A small network was trained on made-up records. Each row is its average activation on records with the value named, seen along a few directions.
Values that are neighbours, or in one group, have similar rows; names and order tell nothing.
(in the rows, 500 means zero)
Random noise pushes rows far along 3 fixed directions. That doesn't count. These rows show it; they differ only by the noise:
[506 501 472 459 429 504 602 489 386 567 569 583 696 456 492 533]
[468 621 577 580 513 604 348 567 611 357 336 524 424 477 419 438]
[741 297 480 402 350 469 627 448 398 573 340 455 542 484 449 267]
[522 502 495 479 442 516 548 495 440 523 497 553 622 460 468 484]
[469 579 532 533 486 557 450 529 522 445 450 551 548 462 447 492]


Nebon, 12 values:
f4: [806 280 510 404 389 573 683 541 433 473 188 407 291 492 507 205]
f5: [689 368 512 364 529 517 553 497 385 535 463 457 338 509 545 335]
f12: [341 634 567 464 674 530 353 500 504 442 686 523 403 550 536 505]
f10: [625 475 577 482 599 604 506 535 563 447 356 464 275 474 517 371]
f6: [575 550 492 450 363 774 511 769 327 431 352 595 289 877 762 427]
f9: [573 383 425 437 462 431 672 389 431 573 528 458 657 415 409 481]
f3: [517 449 436 572 442 363 491 411 569 607 573 450 602 459 444 642]
f8: [493 499 552 605 604 450 384 535 644 454 387 489 294 495 581 505]
f1: [609 314 447 523 432 300 581 400 516 639 520 414 502 413 525 503]
f7: [563 368 506 477 552 422 455 488 563 471 428 408 317 555 608 440]
f2: [411 506 401 402 371 493 703 491 299 620 684 523 803 567 470 582]
f11: [433 540 461 568 382 473 445 516 550 537 475 460 562 630 449 531]
The values of Nebon form a 2 by 6 grid.
Q: Name the neighbours of f1, in listed order.
A: f4, f3, f8
Q: Name the neighbours of f5, in listed order.
A: f12, f10, f7
Each value of Nebon is a pair of two hidden parts, and every pair occurs once (2 first parts, 6 second parts).
Q: f4 and f12 share the first part; f4 and f1 share the second. Which value has the first part of f1 and the second part of f12?
A: f6
Q: f5 and f2 share the first part; f5 and f7 share the second. Which value has the first part of f7 and the second part of f2?
A: f11

Pite, 12 values:
g11: [452 371 395 601 417 208 458 262 651 575 497 331 699 279 272 492]
g3: [557 495 472 545 257 545 542 589 484 484 222 440 517 646 292 327]
g6: [647 255 461 486 570 352 448 411 529 470 383 488 323 590 598 421]
g9: [373 779 646 533 675 724 281 688 568 392 515 616 273 545 632 525]
g1: [537 521 460 428 432 639 837 578 267 523 512 630 755 469 507 579]
g12: [432 454 384 404 460 461 444 468 400 584 735 465 553 772 622 602]
g4: [521 527 590 444 550 674 479 630 543 387 298 463 155 408 592 309]
g2: [554 559 594 398 562 686 493 644 378 476 498 553 255 727 647 296]
g7: [761 335 428 486 211 583 726 738 272 632 308 580 391 695 894 474]
g5: [525 491 407 532 297 447 853 567 253 817 757 751 880 545 703 813]
g10: [305 663 522 509 536 519 384 382 587 354 601 441 669 376 199 518]
g8: [473 733 580 524 644 690 472 631 481 433 549 654 559 367 531 740]
The values of Pite form a 2 by 6 grid.
Q: Name the neighbours of g8, in listed order.
A: g1, g4, g5
Q: Name the neighbours of g12, in listed order.
A: g6, g2
Q: Name the neighbours of g3, in listed order.
A: g11, g10
Each value of Pite is a pair of two hidden parts, and every pair occurs once (2 first parts, 6 second parts).
Q: g1 and g2 share the first part; g1 and g11 share the second. Which value has the first part of g11 and the second part of g2?
A: g12
Q: g10 and g8 share the first part; g10 and g3 share the second. Which value has the first part of g3 and the second part of g8?
A: g5
